Each row below holds a small network's activations on one input, seen along a few directions.
Each table varies a few parts of the input and shows all the possible inputs, shuffled.
A made-up example of a description, with smaller parts first: one of 6 places along a line, together with either a single point or one of 11 places around a ring or (one of 3 separate values, together with one of 5 places around a ring).
Shared parts are said once, and a part with two or three values counts as separate values.
In the rows, 128 means zero.

Other details of the inputs vary at random and push rows far along two fixed directions, the same in every table; ignore that.
These rows show it; all are for the same input, with only those details redrawn:
[144 149 109 157 104 120 121 149 108 173 150  97]
[ 77 104 167 110  81 127 154 114 162  54  75 217]
[105  92 128 145 132 179 181 147 106 147 130 121]
[128 150 128 141  82 101 114 133 132 130 124 143]
[132 147 123 145  91 111 119 138 124 144 132 128]
[121  96 111 159 145 189 181 159  88 184 152  84]
[141 187 131 135  50  49  71 122 152 111 116 164]

Rows:
row 1: [149 146 123 127 146 107 110 134 154 131 113 136]
row 2: [106  92 134 158 136 174 187 144 110 141 116 113]
row 3: [132 124 118  87 108 120  78 101 146 102 109 161]
row 4: [127 103 135 142 190 168 177 133 138 124 107 125]
row 5: [141  70 121 139 153 200 160 138 126 159  97 132]
row 6: [161 177  97 150  91  92  82 144 109 180 172 103]
row 7: [126 143 122 123 159 119 139 147 116 138 176  96]
row 8: [145  82 127 149 156 192 163 128 131 142  88 136]
row 9: [158 111  92 118 121 148  96 132 128 176 130 123]
row 10: [158 187 114 155 130  72 102 153 127 168 169  78]
row 11: [160 184 143 127  89  64  60  84 166 102  85 145]
row 12: [151 180 105 121 134  72  86 142 122 138 189 104]
row 13: [ 97  92 160  77 137 155 130  87 144  61  85 156]
row 14: [ 96 100 142 114 151 163 155 118  97 100 151 142]
row 15: [115  91 144 112 169 183 153 103 118 125 108  92]
row 16: [ 82 105 175 130 115 125 172 100 137  68  88 152]
row 17: [126 137 142 133 146 123 134 116  88 129 166  80]
row 18: [126 143 120 125 107 116 109 128 117 130 153 148]
row 19: [135 137 105  90 137 100  96 126 149 112 134 141]
row 20: [103  93 126 124 156 180 164 133  90 131 161 128]
row 21: [118 142 157 133 123 100 133 106 114 110 135  97]
row 22: [126 155 141 148 127  87 132 139 149 112 123 133]
row 23: [144 149 109 157 104 120 121 149 108 173 150  97]
row 24: [111  97 134 101 164 151 153 134 154 108 103 154]
row 25: [159 140 101 111 138 132  81 117 108 157 148  80]
row 26: [131 142 129 132 148 127 124 123  81 137 177  86]
row 27: [117 153 139 118 128  92 128 138 147 108 145 138]
row 28: [164 178 110 180 150  86 122 152 113 180 168  53]
row 29: [123  66 103 105 155 202 144 127 116 153 125 127]
row 30: [138 147 115  96 136  95  94 126 154 115 126 135]
row 31: [140 130 140  96  63  84  66 102 189  83  64 223]
row 32: [131  97 131 140 185 170 173 141 139 129 105 133]
Q: The inputs of row 15 and row 21 match in every part but one. If row 5 is changed in the same way as row 15 into row 21, which row does it become?
A: row 23
Q: Describe the family of inputs behind these rows.
A: one of 2 separate values, together with either one of 6 places along a line or one of 10 places around a ring
Q: Change only the place on the line of 6 in row 30. List by row number the other rows that result.
A: row 1, row 4, row 19, row 24, row 32
Q: Change only the choice among 2 separate values in row 10. List by row number the other rows that result.
A: row 1

Rows:
row 33: [ 95 100 140  90 104 133 129 127 177  77  78 212]
row 34: [158 130 102 146 166 152 118 132  77 198 174  29]
row 35: [ 51  85 191  83 127 137 180 100 172   8  77 219]
row 36: [130 185 132 123 104  58  89 122 131 100 150 144]
row 37: [162 198 115 103  59  32  15  96 143 121 140 144]
row 38: [133 142 117 150 152 133 141 150  99 165 170  61]
row 39: [149 102 102 141 195 172 160 152 108 182 157  60]
row 40: [148 163 146 130 105  81  89 101 161  94  87 163]
row 41: [127  82 100 150 175 199 183 163 114 192 128  84]
row 42: [126 105 135 140 153 173 158 126 100 156 126  77]
row 43: [135 105 110 127 133 169 127 135 122 141 123 142]
row 44: [118 133 129 142 150 137 156 143 103 144 164  91]
row 45: [143 156 129 176  97 111 128 145 117 154 147 137]
row 46: [140  93 109 123 171 181 139 135 103 156 150 113]
row 47: [131 162 125 129 132  95 117 133 118 132 163 101]
row 48: [148  95  92 126 186 184 154 162 101 197 168  75]
row 49: [199 234  99 144  38  20   9 115 137 169 139  96]
row 50: [ 87  82 159 111 146 153 181 116 174  71  66 182]
row 51: [ 69  62 154  82 101 175 161 102 146  56  80 208]
row 52: [108 139 156 147  54  79 131 127 145  94  99 180]
row 53: [136 115 124 137 129 152 134 126 134 130  98 145]
row 54: [110  74 147 116 178 182 169 114 127  95 104 148]
row 55: [141 205 129 130  89  38  74 122 133 112 156 135]
Q: Describe the family of inputs behind these rows.
A: either one of 2 separate values or one of 6 places around a ring or (one of 3 separate values, together with one of 5 places around a ring)

Rows:
row 56: [109  95 155  85 141 145 135 103 152  83 107 164]
row 57: [ 88 109 165  88 120 119 128  95 144  49 104 190]
row 58: [164 142 106 118 141 126  90 136 128 171 147  95]
row 59: [143 185 136 144  57  50  85 138 142 132 135 133]
row 60: [ 97 103 153  98 130 135 140 106 126  71 115 162]
row 61: [138 140 110 161 134 139 144 158  90 181 189  80]
row 62: [131 184 141 101  83  53  58 101 140  78 123 160]
row 63: [ 94  89 140 127 166 188 184 136  96 130 149 124]
row 64: [126  81 129 109 159 195 168 132 138 135 104 148]
row 65: [147 186 119 105  92  68  58 104 139 100 128 124]
row 66: [119  86 148 123 124 171 147 126 155  99  71 191]
row 67: [163 146  87 135 137 123  97 140 133 182 130 106]
row 68: [135 141 104 165 116 135 150 166  94 187 161  72]
row 69: [156 154 120 170  81 102 108 132 118 167 121 110]
row 70: [129 171 108 150  97  88 108 144 117 147 165 114]
row 71: [140 166 141 155 161  87 131 136 135 124 143  88]
row 72: [146 179 149 144  45  60  80 111 160 116  95 172]
row 73: [111  71 133 107 189 205 183 126  93 136 141  99]
row 74: [176 125  76 171 150 179 129 158  99 217 141  67]
row 75: [141 147 113 139 134 116 119 133 101 155 175 104]
row 76: [158 108  90 137 177 165 128 138  91 195 177  39]
row 77: [158 135 105 129 155 128 109 130  95 164 166  67]
row 78: [118  77 137 130 122 165 149 119 156  93  66 190]
row 79: [ 95  97 144 152 213 185 222 148 117 127 135  78]
row 80: [ 86  88 150  76 128 147 135 107 172  55  71 198]
row 81: [ 87  97 136 122 151 176 177 126 110 108 140 140]
row 82: [156 141 108 118 133 101  78 129 138 159 137 108]
row 83: [162 152 109 115 100  78  76 115 163 126 100 163]
row 84: [ 82  95 153  74 131 145 137  94 169  57  88 193]
row 85: [ 92  99 141 133 123 140 170 136 121  97 137 162]
row 86: [143 183 148 145 142  62 119 127 147 112 134 112]
row 87: [143 180 128 154  59  78  83 120 145 139 107 143]
row 88: [ 91  71 137 144 132 170 201 154 102 132 127 127]
Q: The inputs of row 75 and row 63 match in every part but one. If row 88 is changed in the same way as row 75 into row 63, which row does it become?
A: row 59
Q: Describe the family of inputs behind these rows.
A: one of 3 separate values, together with either a single point or one of 10 places around a ring
Q: List by row number the other rows that have the choice among 3 separate values in common with row 62.
A: row 65, row 67, row 68, row 70, row 74, row 79, row 80, row 81, row 84, row 87
Q: Change only the choice among 3 separate values in row 64. List by row number the other rows that result.
A: row 67, row 83
